These are the activations of a small neural network, seen along a few directions. Each row is one input.
Each table varies a few parts of the input and shows all the possible inputs, shuffled.
A made-up example of a description, with smaller parts first: one of 3 separate values, together with either a single point or one of 9 places around a ring or (one of 4 places along a line, together with one of 8 places around a ring).
Shared parts are said once, and a part with two or three values counts as separate values.
In the rows, 128 means zero.

Other details of the inputs shift rows strongly along three fixed directions, in all tables alike. That doesn't count.

A family of inputs:
R1: [121 136 150  96 148 146 158 147  72 151 117 168 159 123]
R2: [108 132  89 130 121 143  95 150 111 161 131 140 120 116]
R3: [143 133 142 122 159 142 160 157  64 130 119 153 154 106]
R4: [140 117 101 120 124 135  96 116 113 171 161 137 140 125]
R5: [158 108 113 145  92 161 133 100 163 120 215 108 111 108]
R6: [ 77 137  97 137 122 115 121 139 165 132  77 110 116 167]
R7: [142 138  80 128 139 115  83 134 102 153 128 125 135 121]
R8: [155 139 145 109 165 121 142 139  68 128 119 162 166 114]
R9: [142 135  73 125 127 128 101 150 108 163 126 127 129 120]
R10: [151 112 178 109 129 146 152 104 138 126 185 147 152 128]
R11: [150 113 152 138 115 155 175 110 126  95 181 143 136 104]
R12: [ 97 138  93 147 125 108 120 146 166 108  85 105 107 156]
R13: [114 146 107 153 156 101  97 147 161 115  78  76 125 154]
R14: [119 129  74 148 137 123  86 129  91 137 128 121 130 109]
R15: [143 128  84 142 133 131  98 114  94 138 148 121 133 108]
R16: [128 129 151 120 154 133 140 130  73 126 121 180 155 112]
R17: [127 114 107 136  95 147 105 131 167 128 198 116 101 116]
R18: [134 111 128 102  93 116  94 135 101 165 106 102  97  97]
R19: [154 127 148 118 149 136 158 105  69 127 131 184 161 115]
R20: [112 118 118 122  83 101 105 120  94 160 112 116  86  92]
R21: [104 125 194 124 112 140 185 112 202  79 142 125 127 160]
R22: [119 149 167 125 173 101 155 145 125  85  71 133 144 154]
R23: [134 131 142 130 161 129 144 135  57 112 120 159 161 102]
R24: [146 113 194  92 104 127 154 127  57 136 118 148 120  89]
R25: [138 131  82 135 138 136 101 162 104 163 128 111 132 112]
R26: [138 118 100 137  92 155 112 105 172 145 186 121 104 125]
R27: [141 104 126 145  95 163 125 119 163 117 221 112 109 101]
R28: [121 100 133 129  98 151 101 101 167 135 219 127 115 121]
R29: [186 117 183 129 126 151 171  85 129  91 206 140 155 102]
R30: [138 117 132 126  98 168 110 121 175 143 213 121 103 114]
R31: [130 136  92 121 129 143  96 152 118 175 129 130 129 120]
R32: [107 143 156 133 143 122 179 132 137  94  68 151 139 153]
R33: [142 133 139 100 139 142 166 130  81 154 117 168 167 126]
R34: [137 110 125 110  81 113 117 102  99 160 138 118  90  83]
R35: [130 119 199 142 124 131 178  85 193  58 149 140 129 150]
R36: [152 127 180 146 123 133 191 113 200  68 135 100 131 150]
R37: [101 145 106 137 140 111 111 168 165 121  83  95 107 159]
R38: [102 145 110 155 157 104  96 151 156 110  80  80 115 153]
R39: [102 139 174 119 168 109 158 139 128 106  69 138 149 167]
R40: [107 127 138 131 103 135 124 124 239 121 144  76 106 172]
R41: [130 148 159 120 159 111 175 157 135  99  67 131 148 154]
R42: [128 147 148 131 161  97 164 120 122  79  66 138 147 158]
R43: [139 132  89 133 136 126  84 128 113 165 127 134 133 125]
R44: [106 128 193 118 106  93 162 133 107 104  56 122 106 128]
R45: [128 110 158 123  74 103 123 100 207 114 114  64  71 127]
R46: [119 133  98 129 146 130  77 145 105 163 128 135 124 122]
R47: [ 89 125 116 142 130 108 114 120 164 119  98 116 122 164]
R48: [ 91 139  94 134 124 115 124 133 166 138  75 105 117 173]
R49: [132 134  95 128 145 128  79 142 109 169 125 131 133 123]
R50: [132 132  65 129 123 128 105 141 102 156 126 131 122 121]
R51: [165 123 163 118 115 158 168 107 144 124 174 154 142 118]
R52: [ 96 141  94 150 140  93  99 134 157 102  79 104 114 157]
R53: [119 120  83 127 128 125  93 117 106 166 132 136 132 136]
R54: [142 128 155 114 152 129 151 128  65 109 142 178 159 103]
Description of these inputs: one of 6 places around a ring, together with either a single point or (one of 2 separate values, together with one of 4 places along a line).
The inputs of R28 and R10 match in every part but the place on the ring of 6. If R17 is changed in the same way as R28 into R10, which row does it become? -> R41
Change only the choice among 2 separate values in R53. List by row number the other rows that result. -> R48
Which other rows agree with R20 in the place on the ring of 6? List them by row number. -> R6, R11, R12, R14, R32, R35, R47, R52

A family of inputs:
R55: [140 127 205 109 132 140 195 114 154  99 130 140 147 148]
R56: [101 145  25 149 158 146  39 168 149 178 151 107 135 143]
R57: [136 122 207 118 132 124 191  89 139  79 126 147 146 141]
R58: [111 130  33 140 121 112  35 132 123 186 123 111 107 130]
R59: [148 101 168 102 104 149 145  96  80 131 206 171 136  83]
R60: [105 146 144 110 151 112 144 166 101 133  54 145 137 146]
R61: [118 129 146 135 113 124 137 119 238 107 127  82 112 179]
R62: [133 121 211 122 129 125 184  96 141  78 124 153 138 133]
R63: [118 122 164 153 105 108 131 115 222  80 119  57  88 149]
R64: [103 145 128 124 146 109 157 157  89 117  49 149 133 135]
R65: [164 110 161 109 114 154 143  86  88 134 205 176 143  90]
R66: [108 144 128 130 148 113 156 151  91 124  45 146 137 135]
R67: [104 139 130 128 146 113 160 149  87 126  46 139 139 135]
R68: [101 142 146 108 149 112 148 164  98 136  56 138 139 147]
R69: [ 96 123 158 143 101 106 122 108 224  79 123  89  86 163]
R70: [118 128 162 149 105 104 128 123 223  71 122  67  82 149]
R71: [136 145 133 126 164  96 152 143  90 113  48 125 152 138]
R72: [103 129  52 130 112 131  40 162 128 204 123 102  98 124]
R73: [124 119 101 111 133 129  97 131  27 182 123 166 145  88]
R74: [161 118 142 134 157 167 142 100 101 114 236 185 172 111]
R75: [140 139 170 148 163 153 201 120 158  56 154 158 175 155]
R76: [144 116 101 126  96 153  90 116 190 160 203 109 108 130]
R77: [131 110  93 139  80 152 103 106 173 146 199  99  96 117]
R78: [128 124 103 103 133 144 103 155  47 198 127 156 144  98]
R79: [139 110  85 140  84 149 104 105 178 145 201 103 105 123]
R80: [137 107 115 135  82 132  85 118 162 134 201  82  84  98]
R81: [149 128  98 119 137 127  95 148  29 174 122 148 136  73]
R82: [ 84 150  70 153 130 100  97 153 171 131  43  84  97 169]
R83: [179 110 159 113 113 151 148 101  84 130 201 144 140  77]
R84: [159 131 205 126 136 122 191 106 144  68 123 129 136 128]
R85: [110 150  80 154 144  84  86 151 171 120  44  70 104 164]
R86: [174 114 138 115 110 163 165 100 100 132 205 174 148  94]
R87: [116 142 134 121 163  96 150 127  90 120  49 150 158 152]
R88: [122 124  83 110 124 137 115 152  30 178 126 164 135  85]
R89: [137 116 110 125  91 156  88 118 184 160 201 105 100 126]
R90: [130 153 119 151 202 118 140 161 104  87  74 136 169 155]
What is each input in this table made of? -> one of 4 separate values, together with either a single point or (one of 2 separate values, together with one of 4 places along a line)
The inputs of R60 and R69 match in every part but the choice among 4 separate values. If R72 is changed in the same way as R60 into R69, which row does it become? -> R62
Change only the place on the line of 4 in R59. List by row number the other rows that result. -> R57, R73, R87
Which other rows agree with R83 in the choice among 4 separate values? List them by row number. -> R63, R70, R71, R80, R81, R84, R85, R90
Change only the place on the line of 4 in R64. List by row number the other rows that result. -> R66, R82, R86
Change only the choice among 2 separate values in R76. List by row number the other rows that result. -> R61
